A small network was shown many inputs. Here are its activations along a few directions, one row for each input.
In each table, some parts of the input vary, and every possible input appears once, in random order.
A made-up example of a description, with smaller parts first: line(4) and (point or line(9) or (values(3) and ring(8))).
Shared parts are said once, and a part with two or three values counts as separate values.
(in the rows, 128 means zero)

Rows:
row 1: [120 101 148 105 163  97 120 114 115 148 128]
row 2: [115 124 130 105 179 130 108 142 127 132 166]
row 3: [118  99 130 114 165  95 115 112 100 125 134]
row 4: [130 123  85 141  94 182  78 144 140 140 157]
row 5: [ 97 117 116 116 166 134  97 135 123 133 191]
row 6: [109 111 117 139  89 170 105 146 133 118 134]
row 7: [126 100 113 136  97 162 115 133 113 108 109]
row 8: [123 132 115 109  97 140 162 136 140 108  61]
row 9: [117 137 102 137  94 216  99 145 112 110 181]
row 10: [135 145 151  91 144  41 132  99 142 139  81]
row 11: [149 153 131 109  85 113 143 134 148 110  60]
row 12: [141 125 105 133  99 181  94 148 129 143 131]
row 13: [132 138 132 128 100 149 133 142 122 100  73]
row 14: [127 145 117 112 153 134  93 133  99 143 214]
row 15: [146 110 124 130  85 155 118 138 115 147 101]
row 16: [119 135 155 106 165  80 132 124 116 118 101]
row 17: [182 145 137 225 126 171 224  82 190 113 153]
row 18: [105 128 139  89 158  73 164 117 125 128  88]
row 19: [129 138 126 147  81 134 122 137 108 139  78]
row 20: [164 142 160 206 184  95 224  64 185 129 187]
row 21: [112 142 155 124 143  68 131 138 105 145 118]
row 22: [122 129 130 113 150  95 109 152 127 140 171]
Q: Changing only one part turns row 2 into row 12. The same change can be made to row 5. Which row results?
A: row 4
Q: What do these inputs look like to the network?
A: values(2) and (point or line(10))

Rows:
row 23: [140 127  92 159 151 191  96 142 136 141 249]
row 24: [ 94 108 134  65 180  68  65 165  86 161 168]
row 25: [ 92 114 105 104  97 183  57 145  94 121 134]
row 26: [194 158 144 199  97 121 217 105 183 126  94]
row 27: [122 136 161 101 167  54 177  92 136 113  76]
row 28: [107 141 161  89 220  22 143 113 139 144 178]
row 29: [171 143 152 199 116 126 212  89 174 117 110]
row 30: [140 119  97 168 116 218 121 123 132 117 181]
row 31: [158 140 141 179 205  96 167  96 156 153 232]
row 32: [146 121  97 173  93 226 133 122 135 110 150]
row 33: [103 108 136  79 126 101 101 145  79 126  64]
row 34: [ 96 111 100  96 118 170  41 151  97 139 170]
row 35: [157 130  95 176  68 226 142 132 144 110 126]
row 36: [124 125 133  84  74  90 113 175 110 135  26]
row 37: [127 135  95 110  27 180  79 174 123 129  65]
row 38: [155 125 149 188 165 120 189  76 161 131 165]
row 39: [133 145 159 105 142  53 185 103 146 112  51]
row 40: [106 117  98 105  79 191  67 143  92 118 102]
row 41: [ 93 122 101  95 134 157  33 164  98 145 204]
row 42: [ 90 106 142  77 144  93  91 148  81 130  96]
row 43: [109 110 137  82  98  98 108 156  95 128  41]
row 44: [ 89 109 140  73 163  82  79 155  82 142 132]
row 45: [166 134 148 193 146 129 203  75 158 120 132]
row 46: [107 133 166 100 185  47 167  94 137 118 108]
row 47: [106 136 164  95 204  36 155 102 137 130 143]
row 48: [141 160 161 110 113  42 190 126 167 116  38]
row 49: [110 127 102 111  49 188  77 157 107 116  79]
row 50: [158 136 144 184 189 110 179  85 155 140 198]
row 51: [134 115  97 163 131 203 107 131 140 132 216]
row 52: [172 145  92 179  43 219 148 153 159 117 111]
Q: What do these inputs look like to the network?
A: ring(5) and line(6)
Q: Changing only the line(6) part turns row 32 into row 30. The same change can be made to row 27. Which row results?
A: row 46
Q: Which other rows does row 50 become when the line(6) part takes its other values? List them by row number.
A: row 26, row 29, row 31, row 38, row 45

Rows:
row 53: [153 141 106 164  71 183 134 144 148 129 126]
row 54: [114 109 108 134 128 185  73 140  98 131 181]
row 55: [135 141 118 128 154 115 112 134 141 146 191]
row 56: [120 135 102 124 128 160  81 146 123 139 190]
row 57: [112 139 116  77  98 113  77 164 102 138  87]
row 58: [ 84 106 107  71  94 161  63 132  82 113  72]
row 59: [124 127 157  97 143  55 128 134 109 137  82]
row 60: [145 114 112 174  69 208 126 139 124 123 117]
row 61: [132 138 131 128 171 102 132 114 145 141 186]
row 62: [156 130 166 187 160 106 220  72 152 109 106]
row 63: [120 133 125  80 115  92 102 178 110 140  90]
row 64: [122 143 136  83 124  71 106 149 120 140  88]
row 65: [169 148 122 169 100 138 164 131 165 132 126]
row 66: [131 130 110 127 145 138 107 162 131 144 194]
row 67: [100 114 112  73  99 141  80 167  88 124  82]
row 68: [113 119 156 132 212  87 182  86 144 124 174]
row 69: [108 123 162  88 163  49 156 122 122 120  80]
row 70: [124 134 143 129 189  92 151  92 146 134 180]
row 71: [ 96 132 173  92 174  38 162  85 125 114  74]
row 72: [164 148 112 167  83 157 147 144 158 135 128]
row 73: [128  93 111 173  69 233 120 119 115 108 108]
row 74: [167 146 135 170 118 125 182 111 167 123 122]
row 75: [166 132 154 184 141 114 203  94 153 119 113]
row 76: [ 89 100  98 121 126 210  64 112 104 111 173]
Q: Changing only one part turns row 75 into row 53. The same change can be made to row 70. Which row results?
A: row 56
Q: What do these inputs look like to the network?
A: values(3) and line(8)
Q: Which other rows does row 59 become when the line(8) part takes its other values? List them by row number.
A: row 57, row 58, row 63, row 64, row 67, row 69, row 71
Q: Which other rows does row 59 become when the values(3) part takes its other values? List them by row number.
A: row 61, row 74
